These are the activations of a small neural network, seen along a few directions. Each row is one input.
Each table varies a few parts of the input and shows all the possible inputs, shuffled.
Descriptions start from the smaller parts, as in this example, which fits no table here: ring(5) and (point or line(9) or (values(2) and line(6))).
Shared parts are said once, and a part with two or three values counts as separate values.
In the rows, 128 means zero.

Other details of the inputs vary at random and push rows far along two fixed directions, the same in every table; ignore that.

A family of inputs:
r1: [139 138 140 115 123 168 141 124 155 106 120]
r2: [160 120 121 103 140 127 137 132 155 138 103]
r3: [144 146 145 113 105 166 144 129 156 108 121]
r4: [142 148 112  86 144 126 137 136 161 121 103]
r5: [161 130 113 102 148 130 142 131 159 133 104]
r6: [140 116  84  95 125 118 128 178 137 134 165]
r7: [134 132 136 106 110 161 139 126 143 107 111]
r8: [138 174 174 152 154 133 135  52 127 137  56]
r9: [136 131 137 100 104 164 136 125 141 109 107]
r10: [140 151 111  90 140 121 139 137 160 124 104]
r11: [163 156 131 105 159 163 136 120 135 114 124]
r12: [164 105  78  99 143 135 135 176 157 126 173]
r13: [163 126 112 110 150 128 141 129 157 134 106]
r14: [168 102  79  92 148 142 133 173 161 123 169]
r15: [160 103  84  79 134 142 130 178 151 131 158]
r16: [157 140 112  97 151 127 143 130 164 125 108]
r17: [163 162 130 108 157 161 142 119 141 110 131]
r18: [ 74  75 117 158  90 110  97 148  77 132 179]
r19: [118 114 104 145 157 124 110 154  81 130 209]
r20: [150 135 113 101 147 122 139 132 152 133 106]
r21: [119 125 136 108  99 153 135 113 158  95 118]
r22: [153 143 109  91 147 129 140 133 162 124 103]
r23: [140 133 139 107 116 172 133 125 147 115 111]
r24: [127 121  87  94 122 113 123 178 134 133 162]
r25: [151 149 141 127 133 162 138 127 150 111 128]
r26: [144 110  86  78 130 133 122 179 139 132 152]
r27: [ 88  92 123 181 125 108 100 162  74 138 205]
r28: [159 157 133 114 140 159 136 116 146 115 133]
r29: [155 108  79  98 141 130 135 175 152 129 171]
r30: [104 104 101 163 144 116 105 154  79 137 219]
r31: [141 181 173 154 163 132 141  48 136 128  62]
r32: [ 79  76 120 169 107 115  95 157  68 145 194]
r33: [140 143 113  88 141 124 134 138 152 127 100]
r34: [157 144 111  99 145 124 146 132 165 126 109]
r35: [ 99  99 116 172 134 117 104 159  81 135 209]
r36: [147 119  80  86 137 129 131 176 150 125 160]
r37: [ 79  82 114 148  93 118 102 151  83 129 179]
r38: [145 171 177 145 151 139 133  52 132 134  51]
r39: [101  91 121 159 118 126  99 166  82 138 189]
r40: [ 82 152 171 217 140  22 131  59  81 183  64]
r41: [137 142 137 106 105 161 147 126 153 100 116]
r42: [134 139 139 104  87 158 143 125 159  96 114]
r43: [161 154 131 103 154 163 133 119 131 119 122]
r44: [ 82 132 178 215 144  28 121  56  75 189  55]
r45: [ 78  82 116 173 116 113 101 158  71 142 201]
r46: [ 79  78 119 145  86 117 100 138  97 122 169]
r47: [144 139 121  76 130 129 129 141 154 129  93]
r48: [143 111  81  86 138 130 125 177 139 130 158]
r49: [123 121 135  98  92 161 129 115 155 101 107]
r50: [ 77 144 173 236 142  13 129  53  71 191  67]
r51: [154 143 140 119 137 169 133 129 147 112 119]
r52: [146 145 146 126 124 159 136 131 150 108 124]
r53: [129 128 134 105 103 161 135 121 151 101 109]
r54: [ 74 151 166 185 138  41 118  72  82 175  54]
r55: [115 116 108 152 144 115 109 161  73 136 217]
r56: [ 64  86 116 172  93  97 108 152  77 130 198]
r57: [ 79  91 116 173 111 112 109 161  81 136 209]
r58: [138 143 141 108  94 156 147 128 149 104 117]
r59: [ 72  89 118 156  89 108 110 141 100 119 186]
r60: [ 69 137 171 242 159  12 123  48  66 190  70]
r61: [160 104  82 103 132 128 134 178 147 132 177]
r62: [139 171 183 155 139 141 138  67 135 132  49]
r63: [155 131 121  87 135 128 135 136 156 134  98]
r64: [151 148 150 123 113 159 137 134 150 110 124]
r65: [150 165 188 136 125 154 137  74 152 121  37]
r66: [ 97 101 119 178 119 109 104 165  74 140 216]
r67: [126 124 134  99  97 162 133 115 162  95 110]
r68: [147 171 185 141 134 150 143  76 153 119  45]
r69: [152 134 119  83 132 130 133 139 154 133  94]
r70: [157 147 128 111 153 165 130 114 142 116 125]
r71: [ 72 129 172 238 150  17 119  52  61 197  64]
r72: [ 64  82 116 172  99  99 104 148  75 130 195]
r73: [135 124 140 104 100 161 132 124 138 111 106]
r74: [148 107  86  79 133 133 125 177 143 132 157]
r75: [ 69  87 121 160  79  99 108 144  91 123 189]
r76: [134 168 175 128 118 147 155  73 156 107  49]
r77: [146 168 187 148 135 147 137  67 141 129  43]
r78: [161 148 134 105 152 164 130 119 129 120 123]
Description of these inputs: line(6) and (line(5) or line(8)).
- The inputs of r44 and r15 match in every part but the line(6) part. If r46 is changed in the same way as r44 into r15, which row does it become? => r49
- The inputs of r25 and r66 match in every part but the line(6) part. If r12 is changed in the same way as r25 into r66, which row does it become? => r61
- Which other rows does r22 become when the line(5) part takes its other values? List them by row number. => r4, r14, r16, r60
- A walk changes only the line(8) part. It starts at r55 and steps to r28. List the rest of the walk in order. => r66, r64, r3, r58, r42, r75

A family of inputs:
r79: [161 111  95  78 105 204 133 219 163  85 221]
r80: [108  67  73 152 134  76 116 206  87 158 242]
r81: [152 144 136  64 105 172 137 120 163  99  72]
r82: [178 104  66  47 146 200 114 206 150 111 210]
r83: [157 134 146 103 104 186 150 110 171  99  99]
r84: [151 142 129  59 120 158 137 129 163 114  67]
r85: [176 121 106  77 138 165 140 154 187 115 106]
r86: [152 148 115  67 120 142 142 136 176 122  62]
r87: [ 85 137 161 187 165  69 105  71  76 160 103]
r88: [115  87 123 137  87 148 125 126 129 114 155]
r89: [156 151 173 133 128 158 136  84 143 123  64]
r90: [177 142 135  85 116 205 148 146 163 100 133]
r91: [131 157 126 107 116  85 150 101 159 140  47]
r92: [105 133 106 162 162  56 145 108 100 153 138]
r93: [130 114  85 131 154 119 108 175 107 149 184]
r94: [ 80  81  92 114  75 121 107 207 106 112 220]
r95: [187 153  90  68 154 136 154 139 191 104 130]
r96: [109  62  83 132 124 110 103 174 127 144 180]
r97: [131  96  79 114 128 159  95 184  92 123 230]
r98: [ 97 118 101 139 120 137 123 156 116  94 203]
r99: [125 125 152 161 137 130 118 112  89 140 127]
r100: [ 94 131 157 221 159  53 115  97  62 181  99]
r101: [ 94 113  99 128 109  54 122 148 112 167 136]
r102: [148 167 158 113 146 151 128  71 151 111  79]
r103: [195 170 127  99 158 123 157 130 177 130 103]
r104: [137 158 154 101  90 154 151  94 155 100  54]
r105: [ 90  52  87 144  75 135 106 192 117 105 240]
r106: [141 166 141 138 167 104 130  86 146 136  70]
r107: [131 151 163  92 112 143 134  91 145 116  52]
r108: [130 123 108 125 119 162 116 155 109 116 193]
r109: [108 121 156 170 109 134 126 114 102 136 137]
r110: [190 138 122  72 150 189 138 155 159 114 114]
r111: [ 85 150 153 173 133 114 133  69  93 126 117]
r112: [ 97 131 119 160 167  81 125 110  97 154 126]
r113: [138 139 138  62 125 148 134 129 153 124  72]
r114: [161 118 140  93 109 176 137  99 172 100  86]
r115: [120 140 118 175 155  57 133 116  96 164 138]
r116: [162 173 171 127 143 155 130  81 139 128  73]
r117: [ 90 144 153 167 150 108 122  67  86 137 105]
r118: [182 109 102  63 138 195 126 184 163 109 153]
r119: [113 162 161 119  87 133 149 102 158  97  65]
r120: [ 95 143 171 208 161  69 105  81  58 178  99]
r121: [165 145 119  86 115 193 135 182 172  88 183]
r122: [ 85 160 170 199 124 103 129  88  96 133 116]
r123: [145 132 156 122 130 134 134  76 156 127  46]
r124: [105 115 137 187 145  79 114 127  92 169 124]
r125: [104 108 120 178 134  52 133 119 107 161 130]
r126: [ 97 150 162 169 131 113 124  70 105 125 115]
r127: [124 127 131 181 152  55 138 127  93 166 139]
r128: [137 146 142  72  91 170 143 122 162  99  89]
r129: [129 178 164 134 126 141 145  85 164  90  91]
r130: [118  92 122 140 135 120 114 139 106 140 141]
r131: [101  61  77 143 119  75 117 166 123 153 199]
r132: [ 97 116 165 187 123 103 119  78  87 144  93]
r133: [149 152 161 120 106 176 152 124 177  99 106]
r134: [138 129 116 148 158 109 117 154 107 156 148]
r135: [ 86  68  67 106 110  89  90 214  93 161 209]
r136: [132 136 138 139 122 153 123 135 111 127 162]
r137: [118 121 112 117 161 128 123 124 107 134 147]
r138: [ 90 114 149 181  96 114 130 115 117 121 141]
- What do these inputs look like to the network? => line(6) and (values(2) or line(8))
- The inputs of r138 and r83 match in every part but the line(6) part. If r98 is changed in the same way as r138 into r83, which row does it become? => r111
- Which other rows does r101 become when the values(2) part takes its other values? List them by row number. => r91
- Which other rows agree with r81 in the line(6) part? List them by row number. => r89, r97, r99, r102, r107, r114, r116, r117, r132
- Which other rows agree with r84 in the line(6) part? List them by row number. => r82, r87, r110, r113, r118, r120, r123, r130, r137

A family of inputs:
r139: [122  87  82  90 123 129  97 195 103 143 182]
r140: [117 142 157 138 148 130 110  80  99 147  80]
r141: [140 164 147 137 130 159 140 111 149 100 123]
r142: [143 157 160 151 146  97 138  77 126 158  54]
r143: [112 101 123 170 160 113 104 138  71 151 182]
r144: [ 74 117 165 196 112 104 110 102  76 148 127]
r145: [140 111 109 112 117 182 122 171 145 102 195]
r146: [110 160 153 166 120 118 142  94 122 125 115]
r147: [125  93 107 144 153 128 107 169 105 151 190]
r148: [142 126 117  68  87 157 149 127 183  92  81]
r149: [136  82  63  43 122 125 114 198 142 123 164]
r150: [125 153 143 128 135  87 145  71 147 144  13]
r151: [101 146 129 177 155  43 130 112 103 164 115]
r152: [152 165 156 152 155  95 141  81 131 151  68]
r153: [167 144 147 101 127 209 148 118 158  84 120]
r154: [119 139 145 142 137 101 126  99 108 156  73]
r155: [111 104 108 153 137  71 113 144  99 160 148]
r156: [138 162 119 100 108 148 159 123 193  97 112]
r157: [187 164 128  78 130 217 148 133 176  73 147]
r158: [109 139 165 159 120 150 124  82 105 122 104]
r159: [145 140 144 102  96 170 145 126 156 110  99]
r160: [150 154 143 125 141 123 140  95 138 150  60]
r161: [109 101 120 168 154 106 102 130  64 157 178]
r162: [ 72 103 148 136  90 102 115 123  97 137 121]
r163: [103 139 181 187 126 123 123  69  93 132 102]
r164: [105  85 109  98  94 165  87 183 108 111 192]
r165: [ 99 132 163 145  98 125 132  98 112 126  84]
r166: [ 86  76 104 154 100  89 124 151 116 125 181]
r167: [185 162 129  86 126 194 147 130 187  75 133]
r168: [162 152 123 104 149 101 156 102 173 132  69]
r169: [ 92  92 126 133 109 147  87 145  71 115 181]
r170: [119 126 109 159 157  82 122 156  86 153 180]
r171: [139 153 167 156 157 113 126  75 125 151  66]
r172: [ 95 133 158 150  97 108 137  87 127 135  81]
r173: [165 152 139  94 158 181 138 104 149 128  91]
r174: [188 168 126  93 172 178 149 119 154 110 125]
r175: [106  90 103  96  84 151 120 186 133 110 167]
r176: [122 171 163 156 118 107 147  85 150 118  89]
r177: [ 73 101 128 184 106  65 120 121 102 144 158]
r178: [ 99  85 117 152 100 112 113 156  89 127 190]
r179: [102 106  91 136 103 128 126 179 123 120 220]
r180: [144 157 171 144 132 159 136  85 131 102 107]
r181: [109 159 162 176 123 103 140  86 115 128 117]
r182: [177 136 136  78 110 205 134 141 186  85 122]
r183: [104  84 105  94  81 151  98 187 105 115 192]
r184: [ 89  99 124 150 135 103  86 133  74 162 144]
r185: [123 139 150 160 151  77 135  97 124 157  78]
r186: [ 89 114  99 151 108  95 131 144 122 124 193]
r187: [111 140 147 130 130  88 117  96 116 156  56]
r188: [170 173 129 103 163 119 157 115 167 124  86]
r189: [123  95  97 145 145 105 116 167  96 152 185]
r190: [103 124 109 184 153  73 116 144  73 163 174]
r191: [ 96 144 169 159  98  86 144  62 137 135  39]
r192: [157 151 145 112 111 163 150 123 164 101 115]
r193: [ 90 117 129 174 142  37 121 105  96 171  98]
r194: [179 148 120  60 150 209 134 135 167 109 100]
r195: [100 144 147 203 166  76 113 108  74 166 136]
r196: [ 95 104 124 168 104  93 123 142 106 130 172]
r197: [172 107  82  90 155 165 116 192 141 120 199]
r198: [ 96  91 116 139 111 159 100 161  78 117 196]
r199: [174 165 136 105 173 166 142 109 148 118 116]
r200: [146 134 144  87 105 196 132 141 161  92  99]
r201: [ 93  86  99 144 127  77 101 161  85 162 152]
r202: [106 131 117 160 158  49 136 127 108 160 136]
r203: [160 154 135 118 152 106 148 110 158 137  83]
r204: [171 143 121  85 148 175 134 128 164 128  96]
r205: [149 141 137 103 145 154 125 114 141 131  78]
r206: [134 122 109 125 131 175 123 159 112  95 212]
r207: [151  85  50  56 126 127 127 201 153 123 175]
r208: [ 93  77  99 136  88 100 119 156 126 127 179]
r209: [113  87  81 120 128  95 109 172 109 158 172]
r210: [ 78 130 162 141  85  84 126  76 118 135  55]
r211: [173 109  89  90 160 172 116 175 121 119 209]
r212: [166 131 124  66 102 193 158 153 207  88 119]
r213: [178 135 132  78 115 216 144 147 192  81 128]
r214: [156 135 135  92 100 160 150 128 183 100  98]
r215: [140  96  97 101  98 177 129 190 141  96 200]
r216: [170 138 105  83 144 125 155 133 187 123  82]
r217: [148 176 142 139 158  97 147 100 149 145  75]
r218: [131 163 152 172 172  96 128  93 112 148 107]
- What do these inputs look like to the network? => values(2) and line(5) and line(8)
- The inputs of r169 and r140 match in every part but the values(2) part. If r208 is changed in the same way as r169 into r140, which row does it become? => r193
- The inputs of r165 and r154 match in every part but the values(2) part. If r166 is changed in the same way as r165 into r154, which row does it become? => r216
- Which other rows does r161 become when the values(2) part takes its other values? List them by row number. => r163
- Which other rows does r183 become when the line(5) part takes its other values? List them by row number. => r162, r164, r169, r210
- Which other rows does r204 become when the line(8) part takes its other values? List them by row number. => r147, r171, r184, r195, r197, r205, r218
- A walk changes only the line(5) part. It starts at r174 and steps to r218. List the rest of the walk in order. => r170, r188, r202
- Which other rows does r157 become when the values(2) part takes its other values? List them by row number. => r174
